[[137 116 140 111 133]
 [137 126 140 137 122]
 [120 107 150 117 127]]
Rows and columns are numbered from 0.
Give the entry in row 0 and column 2.
Answer: 140
The entry in the bottom-right corner is 127
The entry in row 0 and column 1 is 116
The entry just left of the largest entry -> 107
Give the entry in the top-right corner.
Answer: 133
Give the entry in row 1 and column 0.
Answer: 137

Read these off the row that follows.
1) Read off the first entry from the left.
2) Read off the fifth-last entry.
3) Read off the second entry from the right.
4) Read off the entry just left of the smallest entry.
5) Read off the 3rd entry from the left.
[116 131 153 113 130 139 119 142 119 123 135 123 134 105 142]
1) 116
2) 135
3) 105
4) 134
5) 153

118  137  135  108  132  137  148  125
119  134  149  111  120  131  117  117
136  120  121  152  122  120  108  133
118  135  134  108  134  137  151  125
136  120  128  144  119  120  106  127
118  135  148  108  122  135  126  118
134  121  141  133  118  121  104  119
135  120  128  145  120  120  106  127
136  123  112  144  136  126  133  136
119  133  150  111  119  127  114  116
118  136  142  107  132  136  138  121
118  136  145  107  128  136  134  118
121  135  118  115  136  137  158  134
135  120  129  142  120  120  105  129
Indices start at 0.
Find the top-right entry.
125
The top entry of the column that holds the smallest entry is 148
The entry at row 1, column 0 -> 119
The entry at row 0, column 0 -> 118
Find the entry just right of 158.
134
Find the entry in row 1 and column 2.
149
Find the entry at row 2, column 0.
136
The entry at row 0, column 1: 137
The smallest entry -> 104
Find the entry at row 1, column 1.
134
Find the entry just left of the smallest entry.
121
Find the entry just right of the smallest entry.
119
Find the entry at row 0, column 2.
135
The entry at row 2, column 2 is 121
Find the entry directly below the largest entry.
105
The entry in the bottom-right corner is 129
Find the entry directly below the smallest entry.
106

Read these off the matrix that follows. Rows and columns are numbered from 0.
1) Read off the entry in the bottom-left corner.
2) Read off the entry just left of the smallest entry.
3) Read off the entry in the bottom-right corner.
4) Read off the entry at row 2, column 0.
5) Read off the entry directly above the largest entry.
6) Read off the entry in row 0 and column 2.
7) Read off the entry in the top-left corner.
8) Read off the entry in row 0 and column 1.
[[138 139 132 136 125 136 137 138 131 137 134 131 135 138]
 [117 114 124 118 130 127 117 115 127 115 121 128 127 115]
 [122 120 129 123 125 152 121 120 133 120 123 144 147 121]
 [138 139 133 137 124 136 136 138 132 138 133 133 135 138]
 [118 117 123 119 132 121 120 118 125 119 123 125 121 118]]
1) 118
2) 117
3) 118
4) 122
5) 127
6) 132
7) 138
8) 139
